These are the activations of a small neural network, seen along a few directions. Each row is one input.
In each table, some parts of the input vary, and every possible input appears once, in random order.
A made-up example of a description, with smaller parts first: one of 6 places along a line, together with either a single point or one of 9 places along a line or (one of 3 separate values, together with one of 8 places around a ring).
Shared parts are said once, and a part with two or three values counts as separate values.
(in the rows, 128 means zero)

Other details of the inputs vary at random and push rows far along three fixed directions, the same in every table; ignore that.

Table:
R1: [156 179 107 121 112 152 129 127 132 115 126 135]
R2: [126 156  94 130 110 151 121 142 133 127 142 132]
R3: [126  98 158 156 113  86 153 122 118 133  95 136]
R4: [109  94 149 110 136  95 134 139 126 142 120 141]
R5: [142 125 162  80 166  92 145 137  88  84 167 122]
R6: [122 147 100 121 121 162 109 141 143 135 139 131]
R7: [111  97 136 101 139  96 139 129 143 157  98 160]
R8: [113  98 140  95 140  95 135 131 140 148 107 155]
R9: [116  81 186 145 156 101 131 156  67  52 186  91]
R10: [126 126 156  78 147  88 140 160  91  90 160 140]
R11: [135 180  93  86 123 152 120 135 143 141 143 139]
R12: [150 168  93 119 128 152 131 114 132 125 142 130]
R13: [115  81 185 146 155 101 132 155  68  54 184  92]
R14: [144 155 117 129 122 166 113 129 143 126 125 120]
R15: [ 89  94 114 222  88 158 107 152 125 117 144  95]
R16: [105 120 105 188  95 154 114 148 126 116 143 116]
R17: [156 179 107 122 113 153 129 128 131 116 126 135]
R18: [128 131 105 175 115 157 123 120 127 119 144 108]
R19: [123 114 110 163 130 171 107 118 145 120 138 109]
R20: [140 150 146  44 152  83 146 153  97  98 155 156]
R21: [125  91 123 152 108  90 162  80 181 220  18 177]
R22: [128 168  97 104 117 152 117 135 142 138 144 131]
R23: [140 115 114 115 113  85 166  73 187 226  16 192]
R24: [121 118 129 185 111 172 106 136 136 120 125  99]
R25: [ 97  47 175 182 144 108 129 133 105 112 139  95]
R26: [107  95 116 233 100 161 117 126 120 108 145  92]
R27: [113 143 105 141 109 156 112 140 138 135 144 116]
R28: [109  96 119 204 120 173 108 125 133 123 142  92]
R29: [146 143 147  58 166  90 155 114 114 133 136 142]
R30: [131 136 150  60 150  85 142 154  99 102 155 143]
R31: [118 115 127 211  94 161 115 138 126 110 128  92]
R32: [114 106 133 204 107 174 104 139 134 119 125  92]
R33: [ 93  96 116 194 102 167  97 148 138 126 142 101]
R34: [ 96  77 178 141 138  96 125 175  80  74 173  99]
R35: [128 113 140 136 112  84 163  96 151 193  58 152]
R36: [106  66 188 163 153 103 129 157  70  60 182  79]
R37: [133 152 122 150 113 162 118 130 135 127 128 107]
R38: [140 176  97 115 129 131  70  91 122 142 147 125]
R39: [108 107 158 101 140  92 137 148 110 125 142 127]
R40: [126 101 169 118 160  97 142 143  83  82 166 108]
R41: [137 173 115 133 113 134  64 108 121 136 131 117]
R42: [144 122 133  68 162  95 149 100 141 151 104 162]
R43: [159 182  89 103 129 149 135 111 132 122 142 143]
R44: [111  85 174 139 153 101 137 134  95 104 155  98]
R45: [115  76 142 176 103  91 153  95 160 197  45 148]
R46: [101  82 154 128 134  97 132 143 122 138 122 133]
R47: [151 168 113 110 126 165 116 127 144 128 124 128]
R48: [157 150 150  51 170  88 155 130  92  92 158 146]
R49: [116 112 158  98 145  90 139 161  94 100 154 129]
R50: [113 128 103 137 122 167 102 143 148 127 135 127]
R51: [162 190 103 100 120 152 131 126 135 123 126 137]
R52: [151 167 114 110 124 163 115 125 145 127 125 127]
R53: [108  93 148 113 136  95 136 138 127 146 117 143]
R54: [115  90 153 165 107  88 153 105 142 176  71 132]
R55: [132 138 149  64 150  86 145 156  95  99 153 150]
R56: [122 130 112 168 118 161 117 116 134 128 146  99]
R57: [ 97  61 186 170 149 106 129 143  87  91 164  79]
R58: [134 136 120 144 122 171 106 130 148 118 121 116]
R59: [119  83 160 132 151 102 138 121 115 126 130 120]
R60: [113 143 105 141 108 155 111 139 139 134 145 116]
R61: [143 182  86  94 113 145 126 135 136 125 142 152]
R62: [105  56 142 196 101  96 148  93 168 197  35 147]
R63: [ 90  32 150 233  96 101 144 101 162 192  36 133]
R64: [137 140 102 126 140 169 113 114 147 125 137 125]
R65: [134 137 120 145 124 172 107 131 147 119 120 117]
R66: [116 106 145  91 139  92 136 136 128 143 121 147]
R67: [147 165 111 138 113 156 126 132 131 119 126 123]
R68: [143 136 129 101 117  80 169  88 158 202  53 169]
R69: [138 147 143  46 152  83 147 150 104 112 147 153]
R70: [122  86 148 120 155 102 141 111 132 139 111 138]
R71: [136 109 136  89 159  98 149 102 140 153 101 157]
R72: [139 117 142  85 159  95 150 108 127 146 116 148]
R73: [127  95 156 112 154  99 140 118 118 127 131 127]
R74: [140 153 115 156 107 157 123 132 130 116 127 114]
R75: [126  95 155 114 154  99 141 117 118 129 129 128]
R76: [126 127 123 192  97 159 117 136 128 112 128  99]
R77: [155 190 110  95 126 158 126 124 140 133 127 129]
R78: [162 190 103 101 121 152 131 127 135 123 125 137]
R79: [163 191 103 103 118 151 132 126 133 118 125 143]
R80: [113 128 103 136 121 166 101 142 149 127 136 127]
R81: [142 154 115 158 103 155 123 131 129 111 127 120]
R82: [144 167 100 113 131 156 125 110 139 134 145 121]
R83: [129 132 104 178 114 157 126 121 124 115 143 115]
R84: [120 156 101 124 115 156 116 140 139 137 143 124]
R85: [152 165  94  90 149 166 118 111 150 129 135 140]
R86: [134 139 154  57 150  85 141 158  92  89 162 146]
R87: [157 181  89 101 134 151 135 113 133 127 142 138]
R88: [136 155 104 132 130 160 124 114 136 133 144 115]
R89: [153 144 132  97 122  79 171 104 136 164  72 175]
R90: [113  97 139  96 140  95 135 130 141 150 105 156]
R91: [116 164  98 125 110 129  59 119 123 144 146 127]
R92: [156 189 110  94 123 156 124 122 142 132 128 128]
R93: [120 140  99 118 125 165 104 140 150 129 135 134]
Each input here is: one of 3 separate values, together with either a single point or (one of 5 places along a line, together with one of 6 places along a line).
- The inputs of R64 and R80 match in every part but the choice among 3 separate values. If R82 is changed in the same way as R64 into R80, which row does it become? => R22
- The inputs of R17 and R10 match in every part but the choice among 3 separate values. If R35 is changed in the same way as R17 into R10, which row does it become? => R39
- Which other rows does R66 become when the choice among 3 separate values takes its other values? List them by row number. => R52, R73
- Start at R8 and move only the place on the line of 6, one step at a time. The first step leads to R90. Which rows follow, in order? => R80, R93, R50, R7
- Start at R67 and move only the place on the line of 6, one step at a time. The first step leads to R78. Which rows follow, in order? => R51, R74, R31, R76

Table:
R94: [122  99 187  98 156  89 131 158  90  89 147 119]
R95: [125 137 107 146 126 175 105 130 138 118 148 107]
R96: [100  63 159 176 123 101 136 140 116 123 115 121]
R97: [140 140  90 106 124 118 149  86 172 196  77 171]
R98: [166 166 121 176 115 167 143 111 116  96 136  96]
R99: [115 133 109 172 110 169 108 143 123 107 161 101]
R100: [112 103 104 185  87 119 149  96 174 205  53 150]
R101: [134 132 143  75 141  71 158 116 124 156 106 158]
R102: [ 97  62 169 167 136 103 129 130 118 131 119 107]
R103: [145 162 109  97 136 148 111 118 141 135 130 136]
R104: [134 118 149  80 157  96 134 124 119 125 127 143]
R105: [131 127  96 132 109 110 150  76 179 221  52 168]
R106: [ 94  55 170 186 121 103 130 146 109 114 121 109]
R107: [120 139 112 160 114 163 101 146 117  97 163 103]
R108: [116 130 119 172 108 153 103 139 121 115 146 104]
R109: [118  94 188  89 156  58 150 143  89 115 138 129]
R110: [114  88 158 128 147 104 127 131 114 117 133 125]
R111: [144 157 101  97 139 149 117 119 142 130 134 142]
R112: [136 124 155  79 146  90 143 136 118 122 121 147]
R113: [125 142 110 159 109 170 105 139 137 116 135 112]
R114: [162 195 102  48 151 150 113 121 139 123 142 147]
R115: [152 147 172  15 174  73 156 142 103 113 135 154]
R116: [146 172 101  98 127 162 124 134 141 122 139 133]
R117: [112 111 105 182  90 119 131 106 151 174  89 140]
R118: [122 141 114 151 119 161 103 147 114  93 168 106]
R119: [115  93 159 131 136 102 135 143 111 112 128 129]
R120: [138 152 101 118 125 152 113 113 150 143 122 136]
R121: [128 153 109 138 117 161 111 140 126 111 158 109]
R122: [150 175 109  74 147 159 115 127 137 118 152 130]
R123: [109 107 112 188 115 172 107 128 140 127 138 101]
R124: [110  82 172 122 146  73 140 145  92 105 141 127]
R125: [151 178 104  77 139 157 127 140 134 111 150 138]
R126: [192 203 118 105 135 148 148 108 112  91 138 125]
R127: [130 126 142  91 140  90 148 128 116 134 128 143]
R128: [100  67 168 169 123 101 140 141 118 127 116 113]
R129: [110 113 114 190 104 170 115 139 138 122 134 105]
R130: [129 131  84 138  98 100 162  84 171 215  60 177]
R131: [122 145 119 151 118 160  98 148 114  95 164 101]
- The inputs of R97 and R111 match in every part but one. If R99 is changed in the same way as R97 into R111, which row does it become? => R118
- What do these inputs look like to the network? => one of 2 separate values, together with either a single point or (one of 3 separate values, together with one of 6 places along a line)
- Which other rows does R121 become when the choice among 2 separate values takes its other values? List them by row number. => R117
- Which other rows does R95 become when the place on the line of 6 takes its other values? List them by row number. => R97, R102, R105, R122, R123
- Which other rows does R103 become when the choice among 2 separate values takes its other values? List them by row number. => R105

Table:
R132: [121 113  89 208 109 194  90 110 166 152 103 122]
R133: [146 183 115  61 163 188  90 152 128  96 167 119]
R134: [ 99 125  81 199  95 182 102 118 165 177 124 103]
R135: [126  91 133 104 155  80 152  95 129 157 114 149]
R136: [117  74 177 157 152  84 148 144  76  78 147 107]
R137: [ 87  66 147 222  76 113 132 121 144 165 103  95]
R138: [124 119 148 104 123  61 137 106 117 148 106 152]
R139: [132 153 103 163 109 177 133 134 148 137 105 120]
R140: [127  97 132 107 155  82 134  99 124 153 106 156]
R141: [149 197 118  72 128 164 106 149 125  92 182 102]
R142: [126  91 146 103 162  94 147 108 141 149  97 151]
R143: [145 108 156 113 144  90 186 116 126 140  99 149]
R144: [111 137  95 206  71 170  93 121 159 156 106 106]
R145: [120 116 153 104 121  72 144 120 134 155  97 139]
R146: [161 173  91  90 118 131 137  92 151 136 126 145]
R147: [137 187  96  75 153 165  99 134 114 101 200 114]
R148: [128 121 152 113 127  78 175 129 118 163 106 140]
R149: [ 78  54 183 174 150 112 107 159  71  78 204  68]
R150: [103  91 154 140 146  95 103 132  96 126 144 124]
R151: [129 133  73 222  87 176 134 104 147 145 117 113]
R152: [138 110 140 104 132  70 150  97 130 135 102 149]
R153: [118  93 155  94 150 100 155 119 141 167 104 140]
R154: [162 174  91  96 117 131 121  92 148 137 112 155]
R155: [117  96 151  93 153 101 153 117 143 168  98 143]
R156: [144 104 161 111 133  86 140 109 137 136  83 155]
R157: [129 107 164  92 130  88 160 118 142 148  94 138]
R158: [137 190  93  73 155 161  93 134 115 100 190 121]
R159: [ 97  60 157 221  87 124 116 124 147 155  69 112]
R160: [138 139 130 154 140 156 111 150  86  62 174 100]
R161: [152 195  87 102 121 127 134 112 125 149 120 160]
R162: [101 125  83 199  92 182 105 118 165 179 127 102]
R163: [ 68  40 173 166 118 117 125 208  93  59 187  99]
R164: [128 126 153 110 134  74 156 133 111 157  94 151]
R165: [ 81  51 177 139 128  94 113 204  90  70 156 131]
R166: [106  82 192 164 145  84 122 166  53  74 164 101]
R167: [117 105 150 101 146  80 123 125 124 171 100 150]
R168: [ 92  67 206 181 126 110  88 179  76  65 169  67]
R169: [166 176  97 103 132 153 160 111 151 139 110 151]
R170: [126 164  72  80 104 143 123 153 160 140 117 186]
R171: [130 123  94 207  79 187 122 102 177 144 109 108]
R172: [161 170 102 101 120 150 123 102 163 135 100 152]
R173: [136 185 106  69 155 166  93 149 125 108 178 114]
R174: [150 176 107  84 117 150 129 116 165 143 102 142]
R175: [156 180 103  94 125 155 158 123 151 153 105 146]
R176: [123 151 140 140 134 155 114 173  94  79 175  88]
R177: [130 126  83 220  75 171  91  99 156 140 105 117]
R178: [113 137  82 209  65 164 112 101 156 156 129 105]
R179: [134 107 154  92 174 104 107 133  92  94 158 129]
R180: [ 89  73 140 234  89 117 149 132 128 166  97 101]
R181: [117 113 125 160 146 184  91 146 101  64 213  71]
R182: [173 185  87 104 127 135 135 106 130 139 109 165]
R183: [128 137 152 168 133 194  93 185  92  56 171  78]
R184: [126 125 137 119 129  71 171 113 110 156 113 149]
R185: [112  63 146 243 103 129 137 123 131 142  76 122]
R186: [145 112 155 114 148  88 166 118 121 136  85 159]
R187: [107 137  99 106 114 154 112 183 134  88 162 142]
R188: [155 167  92  81 151 158 118 104 160 147 112 160]
R189: [167 190 113  88 154 175 130 144 121  74 159 125]
R190: [140 103 159 100 136  85 163 105 143 137  98 145]
R191: [147 166 102  83 141 160 109 120 157 161 103 154]
R192: [149 198 107  79 127 155 106 133 115  85 193 110]
R193: [130 105 163 100 123  92 162 117 144 153  95 136]
R194: [131 121 183  85 149 117 118 156 105  81 144 111]
R195: [100 126  81 204  94 179  87 119 162 179 109 113]
R196: [121 146  91 218  79 175 106 133 143 161 100 116]
R197: [133 132 129 176 129 177 118 155  88  53 202  74]
R198: [135 114 160 104 137  94 183 129 126 153  95 143]
R199: [131 102 166  88 177 126 134 140 110  90 169 113]
R200: [157 207  99  85 133 157 132 139 104  97 187 122]
R201: [ 90 115  60 194  63 183 118 154 175 147 122 139]
R202: [124  93 134 102 159  77 144 100 125 148 110 151]
R203: [140 166  95  78 143 157 125 114 166 163 106 149]
R204: [132 115 160 112 139  93 162 132 121 149  80 151]
R205: [154 173 109  73 168 188 109 136 134  87 182 115]
R206: [125 124 138 118 132  63 166 113 109 154 102 156]
R207: [130 131 168  97 140  91 105 143  85  84 164 120]
R208: [140 105 146 103 127  71 162  95 129 140 113 144]
R209: [141 118 175  87 159 112 130 142 110  66 152 115]
R210: [146 186  88  91 109 121 124  98 148 150 120 151]
R211: [110 106 135 108 146  73 129 106 118 166 112 155]
- The inputs of R183 and R139 match in every part but one. If R191 is changed in the same way as R183 into R139, which row does it become? => R203
- The inputs of R211 and R150 match in every part but one. If R144 is changed in the same way as R211 into R150, which row does it become? => R168
- What do these inputs look like to the network? => one of 5 places along a line, together with either a single point or (one of 3 separate values, together with one of 5 places around a ring)
- Which other rows does R152 become when the place on the line of 5 takes its other values? List them by row number. => R146, R154, R177, R208
- Which other rows does R156 become when the choice among 3 separate values takes its other values? List them by row number. => R132, R185
- Start at R171 and move only the place on the ring of 5, one step at a time. The first step leads to R208. Which rows follow, in order? => R178, R137, R193

Table:
R212: [127 125 138 129 131 123 124 133 117 116 137 122]
R213: [ 86  11 223 160 149  25 161 139  82 120 110 119]
R214: [134 144 114 130 121 139 123 123 133 130 128 130]
R215: [123 124 131 138 121 123 132 136 121 122 133 125]
R216: [149 128 142  52 150  49 177  89 140 186  70 186]
R217: [125 127 136 129 126 122 131 140 116 115 138 124]
R218: [130 133 123 133 127 135 126 130 124 118 138 124]
R219: [130 135 127 132 126 134 120 130 123 119 136 122]
R220: [131 129 126 140 126 143 126 127 133 125 126 122]
R221: [127 123 136 129 132 123 128 133 117 115 138 123]
R222: [133 130 128 131 131 142 127 131 129 117 133 122]
R223: [125 127 137 129 125 121 129 140 116 116 137 123]
R224: [139 143 121 119 131 145 127 127 133 122 130 128]
R225: [165 186 113  24 143  87 161 110 138 159 104 185]
R226: [139 143 120 120 132 145 129 127 134 122 131 128]
R227: [131 131 125 132 132 139 127 126 126 120 138 120]
R228: [131 130 128 139 125 143 122 127 133 126 125 121]
R229: [131 133 129 131 131 138 121 126 126 121 136 118]
R230: [130 122 143 127 136 130 126 134 122 115 132 120]
R231: [131 132 126 132 132 139 125 126 126 121 137 119]
R232: [127 124 137 129 132 123 126 133 117 115 137 122]
R233: [127 123 135 130 132 124 129 133 117 114 139 123]
R234: [112 122 119 120 131 138 107 140 133 128 142 128]
R235: [134 148 115 121 122 136 131 133 127 123 136 131]
R236: [114 107  93 207  84 138 133  87 172 198  66 137]
R237: [131 132 126 132 132 139 126 126 126 120 138 120]
R238: [130 122 142 127 136 130 127 134 122 115 132 120]
R239: [111 109  87 209  74 134 141  98 169 195  68 143]
R240: [134 150 118 121 120 135 125 133 127 124 134 130]
R241: [131 132 127 131 132 138 124 126 126 121 137 119]
R242: [110 125 119 120 126 136 110 147 132 129 142 130]
R243: [112 109 136 115 140 133 112 143 132 123 138 125]
R244: [128 138 126 132 120 132 123 137 122 120 136 123]
R245: [138 145 120 120 132 141 123 122 130 126 134 125]
R246: [120 133 114 107 136 144 108 132 140 135 140 130]
R247: [133 131 130 130 131 142 124 131 129 118 132 121]
- The inputs of R244 and R228 match in every part but one. If R242 is changed in the same way as R244 into R228, which row does it become? => R243
- What do these inputs look like to the network? => one of 4 places along a line, together with either a single point or one of 8 places along a line
- Which other rows agree with R236 in the place on the line of 4? List them by row number. => R216, R227, R229, R231, R237, R241, R245, R246
- Start at R244 and move only the place on the line of 8, one step at a time. The first step leads to R240. Which rows follow, in order? => R223, R225, R217, R215, R239, R235
